Each row below holds a small network's activations on one record, seen along a few directions.
Each row is followed by the record's values for the fields DEVU, MABUF, LIR, SAR, GAVUG, LIKAR.
Not every record has every field; a missing one is written absent.
Other fields move the rows too, some of them a lot.
(in the rows, 500 means zero)
Strong random noise was added to every row along 3 fixed directions; ignore it. To show where, here is one row again and again, with new noise each time:
[488 417 579 600 511 606 571 593 686 543 475 680 465 580 361 536 277 314
 502 494 465]
[429 361 551 553 571 565 516 559 476 580 574 430 340 505 400 428 398 404
 364 419 580]
[330 372 640 553 647 422 502 588 649 623 466 248 424 341 400 326 427 623
 430 388 642]
[424 540 524 372 551 556 713 546 799 401 342 366 755 491 386 263 559 585
 549 497 626]
[499 506 446 379 498 671 700 516 589 385 471 485 627 620 395 346 541 397
 453 505 589]

[380 579 725 463 533 392 608 664 884 551 208 651 787 423 314 471 406 603
 692 536 457]  DEVU: diton / MABUF: nuf / LIR: fab / SAR: vara / GAVUG: absent / LIKAR: absent
[471 312 657 564 782 528 454 575 173 691 587 598  37 460 425 660 312 361
 357 329 510]  DEVU: sele / MABUF: nuf / LIR: fab / SAR: vip / GAVUG: absent / LIKAR: absent
[581 470 396 638 547 639 497 412 540 504 619 449 209 543 610 582 328 423
 488 400 499]  DEVU: nok / MABUF: absent / LIR: zibu / SAR: absent / GAVUG: nopo / LIKAR: sebag
[571 489 388 463 472 604 512 465 444 425 590 427 462 555 502 488 543 452
 449 480 478]  DEVU: sele / MABUF: zalib / LIR: zibu / SAR: absent / GAVUG: nopo / LIKAR: rofev
[592 532 473 582 248 479 376 526 536 480 514 660 738 631 488 527 561 439
 477 708 389]  DEVU: diton / MABUF: nuf / LIR: zibu / SAR: absent / GAVUG: vam / LIKAR: sav
[451 397 637 832 409 411 266 660 758 725 550 709 455 442 490 709 217 480
 598 530 325]  DEVU: nok / MABUF: zalib / LIR: fab / SAR: vip / GAVUG: absent / LIKAR: absent
[450 542 562 363 654 396 543 475 458 453 415 271 500 342 467 399 630 656
 506 417 586]  DEVU: sele / MABUF: nuf / LIR: zibu / SAR: absent / GAVUG: nopo / LIKAR: rofev
[527 493 455 537 292 647 527 592 814 451 494 724 768 708 378 464 428 382
 524 628 406]  DEVU: nok / MABUF: absent / LIR: zibu / SAR: absent / GAVUG: vam / LIKAR: sav
[434 456 696 658 543 533 515 647 766 648 390 854 477 535 332 673 186 400
 595 481 320]  DEVU: nok / MABUF: nuf / LIR: fab / SAR: vara / GAVUG: absent / LIKAR: absent
[548 521 587 381 773 548 745 534 572 427 255 672 521 510 421 554 438 464
 662 449 499]  DEVU: sele / MABUF: nuf / LIR: sapag / SAR: absent / GAVUG: absent / LIKAR: absent
[493 358 589 582 393 396 277 554 252 650 630 633 397 531 417 636 485 328
 314 582 398]  DEVU: sele / MABUF: nuf / LIR: zibu / SAR: absent / GAVUG: vam / LIKAR: sav
[319 425 652 451 573 291 386 572 442 621 479 225 473 298 395 348 600 674
 399 436 630]  DEVU: sele / MABUF: nuf / LIR: zibu / SAR: absent / GAVUG: vam / LIKAR: sav
[461 602 362 415 363 485 467 428 489 405 565 211 748 517 549 249 802 717
 417 573 595]  DEVU: diton / MABUF: nuf / LIR: zibu / SAR: absent / GAVUG: vam / LIKAR: sav
[526 565 324 408 277 582 520 519 487 398 596 439 769 648 583 345 783 553
 410 624 549]  DEVU: diton / MABUF: zalib / LIR: fab / SAR: vip / GAVUG: absent / LIKAR: absent
[576 513 586 521 567 326 490 468 559 479 333 554 582 413 582 569 477 582
 650 505 466]  DEVU: nok / MABUF: nuf / LIR: zibu / SAR: absent / GAVUG: nopo / LIKAR: sebag
[449 425 700 667 542 281 254 544 444 716 474 609 401 400 470 647 385 500
 464 484 388]  DEVU: nok / MABUF: nuf / LIR: zibu / SAR: absent / GAVUG: vam / LIKAR: sav
[649 585 494 278 571 687 805 445 321 332 356 790 604 745 440 563 567 244
 545 539 497]  DEVU: sele / MABUF: nuf / LIR: zibu / SAR: absent / GAVUG: nopo / LIKAR: sebag
[439 542 501 262 608 702 792 562 619 388 367 502 708 602 329 291 630 518
 448 484 580]  DEVU: sele / MABUF: zalib / LIR: fab / SAR: vara / GAVUG: absent / LIKAR: absent
[491 513 545 342 608 487 549 439 210 509 478 437 416 493 518 450 607 484
 421 441 620]  DEVU: nok / MABUF: nuf / LIR: zibu / SAR: absent / GAVUG: nopo / LIKAR: sebag
[481 496 539 578 590 510 571 500 734 509 465 389 398 385 475 465 361 523
 599 432 526]  DEVU: sele / MABUF: absent / LIR: zibu / SAR: absent / GAVUG: nopo / LIKAR: sebag
[540 556 385 616 447 501 399 378 394 492 652 348 335 472 670 520 517 596
 456 473 524]  DEVU: diton / MABUF: nuf / LIR: zibu / SAR: absent / GAVUG: nopo / LIKAR: sebag
[503 476 510 629 403 519 422 477 473 577 579 618 347 517 545 648 322 390
 493 509 418]  DEVU: sele / MABUF: zalib / LIR: zibu / SAR: absent / GAVUG: nopo / LIKAR: sebag
[490 560 361 282 453 562 506 349 161 389 612 276 500 549 508 351 781 497
 314 503 632]  DEVU: sele / MABUF: nuf / LIR: zibu / SAR: absent / GAVUG: vam / LIKAR: sav
[565 449 496 367 543 491 497 417 123 491 528 483 427 564 513 483 613 409
 372 462 590]  DEVU: nok / MABUF: nuf / LIR: zibu / SAR: absent / GAVUG: nopo / LIKAR: rofev
[419 449 484 374 601 469 422 417  34 519 659 161 217 422 487 383 687 518
 249 362 686]  DEVU: sele / MABUF: nuf / LIR: zibu / SAR: absent / GAVUG: vam / LIKAR: sav
[449 521 508 724 407 508 457 562 961 581 475 562 545 525 501 505 314 625
 619 521 452]  DEVU: diton / MABUF: absent / LIR: zibu / SAR: absent / GAVUG: nopo / LIKAR: rofev
[579 531 575 433 659 647 757 493 577 420 336 741 494 612 426 574 391 348
 588 464 464]  DEVU: sele / MABUF: nuf / LIR: zibu / SAR: absent / GAVUG: nopo / LIKAR: sebag
[434 528 560 594 376 285 292 555 596 582 532 368 695 406 554 421 600 711
 527 592 504]  DEVU: diton / MABUF: nuf / LIR: fab / SAR: vara / GAVUG: absent / LIKAR: absent
[498 337 465 672 359 484 196 440  63 675 790 432 193 534 523 573 494 369
 198 537 484]  DEVU: nok / MABUF: nuf / LIR: zibu / SAR: absent / GAVUG: vam / LIKAR: sav
[528 514 495 482 478 534 617 467 510 445 470 537 502 507 477 507 493 399
 536 518 500]  DEVU: sele / MABUF: zalib / LIR: zibu / SAR: absent / GAVUG: nopo / LIKAR: sebag
[523 630 580 513 298 315 392 574 762 477 379 654 954 501 492 550 574 576
 689 737 385]  DEVU: nok / MABUF: nuf / LIR: fab / SAR: vara / GAVUG: absent / LIKAR: absent
[418 548 509 366 498 585 687 585 659 472 414 531 689 552 396 374 508 552
 530 502 550]  DEVU: nok / MABUF: zalib / LIR: fab / SAR: vip / GAVUG: absent / LIKAR: absent
[435 573 330 350 507 539 601 420 543 355 508 157 585 409 613 280 683 714
 530 468 633]  DEVU: sele / MABUF: absent / LIR: sapag / SAR: absent / GAVUG: absent / LIKAR: absent
[428 564 507 270 582 512 660 511 382 429 426 355 578 453 462 340 659 597
 471 438 639]  DEVU: diton / MABUF: nuf / LIR: fab / SAR: vip / GAVUG: absent / LIKAR: absent
[603 660 438 439 375 498 517 425 489 414 443 628 681 584 580 529 556 483
 590 618 482]  DEVU: nok / MABUF: nuf / LIR: zibu / SAR: absent / GAVUG: nopo / LIKAR: sebag
[434 504 505 669 344 448 384 566 840 548 532 404 629 411 563 479 438 664
 594 562 429]  DEVU: nok / MABUF: absent / LIR: fab / SAR: vip / GAVUG: absent / LIKAR: absent
[456 466 630 333 732 497 627 551 321 533 389 508 451 460 419 472 577 517
 437 428 573]  DEVU: sele / MABUF: nuf / LIR: fab / SAR: vip / GAVUG: absent / LIKAR: absent
[544 616 423 321 492 527 562 408 454 342 462 432 651 546 483 446 668 520
 507 518 514]  DEVU: sele / MABUF: nuf / LIR: zibu / SAR: absent / GAVUG: vam / LIKAR: sav
[578 671 354 384 329 501 540 375 366 342 497 474 690 565 651 492 669 526
 531 641 496]  DEVU: nok / MABUF: nuf / LIR: zibu / SAR: absent / GAVUG: nopo / LIKAR: sebag
[563 487 286 697 328 679 403 456 483 470 788 432 297 612 647 560 448 454
 437 472 446]  DEVU: diton / MABUF: absent / LIR: fab / SAR: vip / GAVUG: absent / LIKAR: absent
[387 543 723 526 533 297 494 635 767 642 289 633 706 379 425 538 385 638
 666 529 435]  DEVU: nok / MABUF: nuf / LIR: fab / SAR: vip / GAVUG: absent / LIKAR: absent
[528 432 528 528 372 470 356 526 290 577 613 672 433 574 458 626 451 319
 403 569 430]  DEVU: sele / MABUF: nuf / LIR: zibu / SAR: absent / GAVUG: nopo / LIKAR: rofev
[411 392 503 425 684 629 668 595 542 511 468 452 431 509 389 374 457 492
 445 427 611]  DEVU: sele / MABUF: absent / LIR: sapag / SAR: absent / GAVUG: absent / LIKAR: absent
[386 468 558 564 490 478 551 624 799 560 446 453 547 381 401 439 380 561
 568 497 499]  DEVU: sele / MABUF: absent / LIR: fab / SAR: vip / GAVUG: absent / LIKAR: absent

Which values does each new row have?
[539 546 473 458 319 499 482 555 441 504 544 716 666 615 458 619 512 352
 518 637 402]  DEVU: sele / MABUF: nuf / LIR: fab / SAR: vip / GAVUG: absent / LIKAR: absent
[467 419 489 696 485 519 396 555 656 584 571 521 320 434 533 604 261 489
 590 467 433]  DEVU: sele / MABUF: absent / LIR: sapag / SAR: absent / GAVUG: absent / LIKAR: absent
[509 593 403 558 368 506 434 448 601 436 558 416 657 540 538 422 612 611
 497 569 480]  DEVU: diton / MABUF: nuf / LIR: zibu / SAR: absent / GAVUG: vam / LIKAR: sav
[509 475 505 307 651 463 592 476 244 449 414 456 490 478 520 439 632 507
 495 465 592]  DEVU: nok / MABUF: nuf / LIR: sapag / SAR: absent / GAVUG: absent / LIKAR: absent
[553 560 415 554 372 512 473 482 427 517 557 613 504 607 599 540 503 472
 467 580 464]  DEVU: diton / MABUF: nuf / LIR: zibu / SAR: absent / GAVUG: nopo / LIKAR: sebag
[603 465 312 483 473 678 526 358 258 432 716 381 244 585 600 499 521 348
 373 442 541]  DEVU: sele / MABUF: absent / LIR: zibu / SAR: absent / GAVUG: nopo / LIKAR: sebag
[454 596 598 520 496 418 488 481 752 527 320 582 671 456 457 495 453 598
 617 533 437]  DEVU: nok / MABUF: nuf / LIR: zibu / SAR: absent / GAVUG: vam / LIKAR: sav
[623 439 347 572 391 654 478 460 463 427 651 553 407 645 589 539 457 365
 462 517 490]  DEVU: nok / MABUF: absent / LIR: zibu / SAR: absent / GAVUG: nopo / LIKAR: sebag
[617 361 491 468 549 798 591 558 118 536 647 958 228 768 370 707 354  48
 316 495 406]  DEVU: sele / MABUF: nuf / LIR: fab / SAR: vip / GAVUG: absent / LIKAR: absent
[315 355 567 518 684 442 508 596 555 627 476 281 370 322 462 358 440 657
 445 387 621]  DEVU: nok / MABUF: absent / LIR: sapag / SAR: absent / GAVUG: absent / LIKAR: absent
[597 437 443 562 365 669 573 555 556 471 586 777 467 653 403 592 354 186
 494 589 401]  DEVU: sele / MABUF: absent / LIR: zibu / SAR: absent / GAVUG: nopo / LIKAR: sebag
[491 453 391 384 649 635 669 475 415 428 495 369 416 510 520 377 568 494
 433 411 587]  DEVU: nok / MABUF: absent / LIR: sapag / SAR: absent / GAVUG: absent / LIKAR: absent
[717 682 187 342 294 869 788 432 636 156 483 803 737 823 514 567 512 227
 674 649 386]  DEVU: sele / MABUF: absent / LIR: sapag / SAR: absent / GAVUG: absent / LIKAR: absent
[418 460 491 470 648 568 635 532 523 495 465 405 374 420 477 418 438 523
 498 399 555]  DEVU: diton / MABUF: absent / LIR: sapag / SAR: absent / GAVUG: absent / LIKAR: absent
[357 402 693 589 457 225 273 597 592 681 459 379 598 318 436 456 529 671
 439 559 478]  DEVU: sele / MABUF: nuf / LIR: zibu / SAR: absent / GAVUG: vam / LIKAR: sav
[485 335 504 647 465 604 439 572 470 590 659 534 252 556 366 533 346 287
 324 461 423]  DEVU: sele / MABUF: absent / LIR: zibu / SAR: absent / GAVUG: vam / LIKAR: sav
[499 496 408 630 577 494 476 435 639 465 520 315 311 412 680 505 399 636
 609 409 531]  DEVU: nok / MABUF: absent / LIR: sapag / SAR: absent / GAVUG: absent / LIKAR: absent
[498 583 594 450 366 376 529 616 772 498 307 709 907 475 419 571 545 519
 670 704 381]  DEVU: sele / MABUF: nuf / LIR: fab / SAR: vip / GAVUG: absent / LIKAR: absent
[528 701 564 454 449 330 526 484 749 437 267 561 826 429 579 504 518 683
 744 606 474]  DEVU: nok / MABUF: nuf / LIR: zibu / SAR: absent / GAVUG: nopo / LIKAR: sebag
[705 593 132 391 207 832 608 320 273 235 736 504 546 824 646 472 666 265
 390 636 519]  DEVU: nok / MABUF: absent / LIR: zibu / SAR: absent / GAVUG: nopo / LIKAR: sebag
[525 540 432 638 311 626 494 601 900 480 516 677 697 618 484 556 363 467
 669 594 384]  DEVU: nok / MABUF: absent / LIR: fab / SAR: vip / GAVUG: absent / LIKAR: absent
[426 609 529 325 409 351 488 497 619 444 371 344 883 438 458 306 735 699
 539 617 570]  DEVU: sele / MABUF: nuf / LIR: zibu / SAR: absent / GAVUG: vam / LIKAR: sav
